A small network was shown many inputs. Here are its activations along a few directions, one row for each input.
In each table, some parts of the input vary, and every possible input appears once, in random order.
Descriptions start from the smaller parts, as in this example, which fits no table here: one of 2 separate values, together with either a single point or one of 11 places along a line or (one of 4 places along a line, together with one of 8 places around a ring).
Shared parts are said once, and a part with two or three values counts as separate values.

Other details of the inputs shift rows strongly along two fixed directions, in all tables alike. That doesn't count.

A family of inputs:
x1: [-6 -14 -13 1 -3 -2 -8 9 5 9 3 1]
x2: [1 5 36 -6 16 27 -4 7 -28 -4 12 5]
x3: [2 6 37 -5 16 27 -3 7 -28 -4 12 5]
x4: [31 4 20 -14 1 7 -8 -1 -11 9 1 0]
x5: [27 13 0 -6 -17 -30 5 -6 29 7 -13 4]
x6: [-34 -22 -35 19 -3 -8 -1 3 18 -6 4 -5]
x7: [19 10 30 -16 -1 -3 -3 5 -8 10 3 6]
x8: [-8 -12 -9 0 -1 -2 -14 2 9 -2 3 5]
x9: [17 11 9 -8 -16 -39 -4 -9 28 1 -2 9]
x10: [30 3 23 -9 5 5 -14 -7 -8 0 1 4]
x11: [18 10 29 -19 -2 -3 -5 4 -8 8 3 6]
x12: [23 15 24 -17 -2 10 1 0 -4 4 -4 7]
x13: [-5 0 -6 -5 1 -4 10 -5 -1 -5 -5 3]
x14: [3 0 -39 16 -14 -41 -14 6 24 21 -1 -1]
x15: [31 22 -5 6 -15 -34 -8 1 16 20 -18 0]
x16: [-28 -11 -32 15 -3 -2 11 -10 16 -11 3 -15]
x17: [-31 -6 -31 6 -3 -7 22 -5 12 -11 -3 -7]
x18: [-17 -11 -6 4 12 35 9 5 -23 -3 8 -16]
x19: [-2 5 -23 10 -18 -34 9 -12 40 -11 -11 -2]
x20: [4 5 29 -11 17 30 -4 -4 -29 -11 3 13]
x21: [-22 -5 4 8 20 28 10 -2 -21 -15 4 2]
x22: [-5 3 -1 10 1 4 8 -4 8 -11 -3 -1]
x23: [7 6 31 0 17 39 0 4 -26 -8 3 5]
x24: [-27 -1 6 -2 6 25 13 10 -18 -1 11 -8]
x25: [-35 -7 -37 28 8 23 6 13 -25 3 7 -27]
x26: [2 -4 -28 8 -15 -36 1 -16 35 -6 -6 -8]
x27: [0 0 -26 2 -14 -41 12 -10 31 -3 -12 1]
x28: [4 14 25 3 10 23 -9 17 -42 16 7 -2]
x29: [-31 -4 -30 18 -7 1 27 2 18 -5 -5 -15]
x30: [-30 -8 -31 13 0 -8 24 -3 11 -9 -4 -7]
x31: [30 3 18 -18 0 6 -10 -3 -11 7 -1 0]
x32: [51 3 21 -25 -13 -31 -30 1 13 21 -6 21]
x33: [-50 -25 -30 23 10 24 4 11 -4 -11 11 -10]
x34: [52 15 29 -19 -4 -34 -16 -16 12 0 -12 24]
x35: [-27 -12 -36 9 -7 -1 15 -4 14 -3 2 -20]
x36: [2 8 -10 11 -2 -8 -2 2 -15 10 -9 1]
x37: [-5 -12 -32 2 -18 -37 -6 -1 35 8 -5 1]
x38: [5 3 29 -10 19 29 -5 -3 -30 -12 2 12]
x39: [-24 -1 2 8 12 37 12 1 -14 -15 5 -5]
x40: [-11 2 4 2 0 -8 3 -1 7 -6 5 -1]
x41: [12 -2 28 -3 18 37 -8 0 -31 -5 8 0]
x42: [-50 -11 -17 17 5 20 25 12 -8 -5 12 -17]
x43: [21 -3 -7 -14 -17 -34 -17 -2 27 15 -5 11]
x44: [50 3 24 -21 -9 -31 -36 -5 15 12 -7 23]
x45: [6 6 26 -10 12 40 5 7 -29 -2 1 0]
Each input here is: one of 5 separate values, together with either a single point or (one of 2 separate values, together with one of 4 places along a line).
Question: The inputs of x45 and x37 match in every part but the choice among 5 separate values. If x15 is changed in the same way as x45 into x37, which row does it become?
Answer: x14
Question: Which other rows does x42 become when the choice among 5 separate values takes its other values? List them by row number.
Answer: x1, x4, x29, x30
Question: Start at x35 and move only the place on the line of 4, one step at a time. The first step leads to x31. Which rows follow, in order?
Answer: x18, x4
Question: Which other rows does x37 become when the choice among 2 separate values takes its other values? List them by row number.
Answer: x44
